Each row below holds a small network's activations on one input, seen along a few directions.
In each table, some parts of the input vary, and every possible input appears once, in random order.
Descriptions start from the smaller parts, as in this example, which fits no table here: one of 6 places along a line, together with either a single point or one of 9 places along a line or (one of 2 separate values, together with one of 5 places around a ring).
Shared parts are said once, and a part with two or three values counts as separate values.

Other details of the inputs vary at random and push rows far along two fixed directions, the same in every table; ignore that.
To show where, the next rows are all for the same input, with only those details redrawn:
[-16  12   3  45   4 -14 -37 -13 -20  20 -22  15  -7 -33]
[13  1  0  5  0 -1  4 -6  0 -6 16 -5 -1 12]
[ 13  -1  -1   2 -10  -3   7 -13  -1  -8  12  -7 -10  13]
[ 13  -1  -1   2 -10  -2   7 -13  -1  -8  12  -7 -10  13]

A family of inputs:
row 1: [-15  -3   0  -9 -20   2  11  -6  12 -10   7  -9   6   9]
row 2: [21 11 26  7 50  9 -2 41 -2 13 23 -5 48 11]
row 3: [ 13   3  -1   0 -17  -3   6 -10   0  -6  11  -7  -4  13]
row 4: [  3 -17   3 -18  -8   4  16   9 -10   8  -7   1  -9  18]
row 5: [  4  -9 -16  -9 -12   3  11  -3   0  -2   4  11  -6  17]
row 6: [  7  -9 -14 -15  -3   5  -3 -10   6 -16   2  -8  -8   7]
row 7: [-13  -1 -15  10  -9  -5  -5  -4 -11  13 -18  16  -6  -1]
row 8: [  4   8  -1 -21 -12  -1  21   4   9   5  -1  -9  -9  -3]
row 9: [  8 -16  -8 -14   2   6  -4  -3   3 -26   2  -7 -17   4]
row 10: [ 10   6  -2   0 -17  -5  10  -8  -1  -3   7 -12  -2  16]
row 11: [  5 -16 -13  -6  -2   7  14  -5  -4 -11   4  12 -14  14]
row 12: [  6   2 -10 -16  -4  -3  18  -6   9  -7   9  -1 -14  -7]
row 13: [ 11   1  15  -8 -14  -3  11  -3  -3   5   0 -14  -6  17]
row 14: [-31  -8  21   5 -14  -3 -12   0  -8  14 -23  -2  -3 -19]
row 15: [ 14  -9   5   3  -4  -2   6  -6  -5 -18  12  -7 -18  10]
row 16: [  7  -5  -4 -15   1  -2  17   1   5 -17   9  -1 -23  -9]
row 17: [-11  14  -4   5 -10 -12  -3  -5   0  17 -23   6 -10 -30]
row 18: [-14  -8  17 -17 -17   4  12  -1  10  -2   0 -11   2  10]
row 19: [  4 -14 -16  -7  -5   4  13  -6  -1  -4   5  10 -11  16]
row 20: [  7  -4 -14 -18 -10   4  -4  -8   7 -14   1  -7  -3   7]
row 21: [  4  10 -11 -18 -11  -6  20  -1   9  -3   4  -5  -6  -3]
row 22: [-28   1  11   7 -17   0  -8  -4   2  10 -15  -2   2 -11]
row 23: [-30  13 -11  31   2 -12 -51  -9 -18  20 -46  13  -2 -44]
row 24: [  2 -11   0 -17  -9   3  16   4  -4   8  -7   4  -7  21]
row 25: [  7  -3 -10 -18 -11   4   1  -5   9  -7  -8 -12   0   9]
row 26: [-11 -13   5  -7 -10   7  10 -10   9 -21  10  -3  -4   4]
row 27: [-21  19   7  49  -6 -18 -40 -11 -21  33 -40  13  -3 -38]
row 28: [19 16 14  6 27  9  4 25  6  8 22 -8 35 18]
row 29: [ -3  -7  13   3  37  14   1  24  15 -20  31   4  29   5]
row 30: [-38   3   5  33   4  -6 -33  -8  -5  11 -19  17   4 -36]
row 31: [-10   5  11  -4   0 -10  -3   8 -11  20 -23   1 -11 -31]
row 32: [  5 -21 -10  -5   0   5  11   1  -4 -14   5  11 -20  13]
row 33: [  7   0  -6 -16  -1   0  19  -5   5 -14   8   0 -17  -9]
row 34: [ 13  -1  -1   2 -10  -2   7 -13  -1  -8  12  -7 -10  13]
row 35: [-19   1   8  13  11  -5 -40   7 -20  22 -41   4   0 -35]
row 36: [12  7 -4  7 47 13  4 36  9 13 18 18 49 18]
row 37: [-41   9   9  34  -6  -8 -32  -6  -5  23 -32  13   9 -37]
row 38: [  6   7 -10 -18 -11  -4  17  -3  10  -5   8   0  -8  -6]
row 39: [  5   4   6 -26  -8  -4  21   4   7   5  -3  -8 -10  -3]
row 40: [  8 -11 -10 -15   0   8  -2 -10   3 -23   1  -6 -11   4]
row 41: [-29  12  -2  28   1  -8 -50  -4 -18  27 -51  10  -4 -43]
row 42: [ 16  20  16   4  92  20 -24  61  13  12  23   6  82   3]
row 43: [ 14  -4   2   2  -7   0   8 -12  -4 -15  11  -6 -12  10]
row 44: [  1  -7  -7 -12 -13   6  16   4  -2   8  -4   3  -6  21]
row 45: [ -1  21  15  21  82  19 -18  54  23   4  45  17  92  -2]
The inputs of row 33 and row 31 match in every part but one. If row 26 is changed in the same way as row 33 into row 31, which row does it become?
Answer: row 14
The inputs of row 17 and row 21 match in every part but one. If row 36 is changed in the same way as row 17 into row 21, which row does it become?
Answer: row 7
What do these inputs look like to the network?
Answer: one of 5 separate values, together with one of 9 places along a line
Which other rows does row 41 become when the choice among 5 separate values takes its other values? List them by row number.
Answer: row 8, row 22, row 28, row 44
Which other rows does row 42 become when the place on the line of 9 takes its other values? List them by row number.
Answer: row 6, row 9, row 20, row 23, row 25, row 35, row 40, row 41
Which other rows does row 3 become when the choice among 5 separate values takes its other values? List them by row number.
Answer: row 5, row 20, row 38, row 45

A family of inputs:
row 46: [ 22 -34 -15 -54 -70  -3  55 -36   0 -30   8 -22 -67  44]
row 47: [-30  -1  13  -7   0   4  -9  14   2  18 -23  -1  16 -13]
row 48: [  3   6   6  14  12  -3 -19   1  -7   3  -9  -4  -4 -15]
row 49: [ -3   4  -8  18   8  -3  -9   8 -12   3 -10  12  -1 -10]
row 50: [-24   8   6 -12   2  -2  -2  13   8  18 -20   2  12 -27]
row 51: [-16  -6   2 -25 -27  -3  17   5  -1  16 -29  -3 -15  -2]
row 52: [-13  -2  -4  19   4   2 -22  -2  -3   2  -6  10   7  -3]
row 53: [ -8   9  -8  13   7  -4 -13  -1  -1  -5  -3   8   2 -22]
row 54: [  2  -4 -12  -3 -34  -8  -7 -25  -6  -1 -17 -10 -29   3]
row 55: [ 36 -34 -14 -66 -66   7  74 -27  16 -48  26 -36 -61  64]
row 56: [ -8   9 -12  13   7  -3 -15  -3   3   3  -3  12   3 -16]
row 57: [-12  -5   8  19  10   2 -19   1  -4  -5  -6   4   0 -11]
row 58: [ -3   4 -12  18   7  -3 -12   5  -8  10  -9  15  -1  -4]
row 59: [ 65  20  14 -21 101  36  46  78  44 -29 111 -14 113  69]
row 60: [ -7   6   0  13  13  -3 -12   0   1  -4  -2   7  -5 -25]
row 61: [-11  -8   6  13   9   0 -19  -2  -9   2  -3  10   2 -10]
row 62: [  4   3   5   9  12  -5 -20  -1 -12   9  -7   2  -1 -13]
row 63: [ -6   3  -2   8  12  -5 -13  -3  -4   3   0  12  -2 -23]
row 64: [ -5   9  11  25   5  -6 -10  -1  -5   5   0   2  -1 -13]
row 65: [ -6  11   0  26  -1  -7 -13  -4  -4  11   0   7   6  -4]
row 66: [ 29   1  -3 -19  10   9  16  10  10 -20  26 -19  15  27]
row 67: [  8   4  -1   5   8  -1 -11  -8  -6   7  -6   0   2  -3]
row 68: [-4  9  5 23  4 -5 -8 -9 -7 14 -2  9  5 -7]
row 69: [ -1   1  -6  15  12  -1  -8   0 -11  13 -10  18  -2  -7]
row 70: [-11  -5   1  16   9   3 -17  -8  -6   4  -7  12   6  -6]
row 71: [-16  -9   8 -32 -69  -8  30 -22   3   9 -24 -22 -35   6]
row 72: [ 21  -2  -8 -23  15  11  25   1  19 -17  32  -2  13  21]
row 73: [ -4   6  10  20   5  -9 -10  -3 -10  12   2   7   1 -11]
row 74: [ 10 -12  -3 -14  -4  11  15   2   9 -26  22 -11   8  27]
row 75: [-13  10  14 -12   0  -1 -11  15   0  23 -28  -5  13 -16]
The inputs of row 71 and row 50 match in every part but one. If row 59 is changed in the same way as row 71 into row 50, which row does it become?
Answer: row 53
What do these inputs look like to the network?
Answer: one of 5 separate values, together with either a single point or one of 5 places around a ring
Which other rows does row 58 become when the choice among 5 separate values takes its other values? List them by row number.
Answer: row 52, row 54, row 56, row 65
Which other rows does row 69 become when the place on the ring of 5 takes its other values? List them by row number.
Answer: row 46, row 49, row 55, row 58
List by row number the other rows that have the choice among 5 separate values in common with row 57.
Answer: row 47, row 52, row 61, row 70, row 74
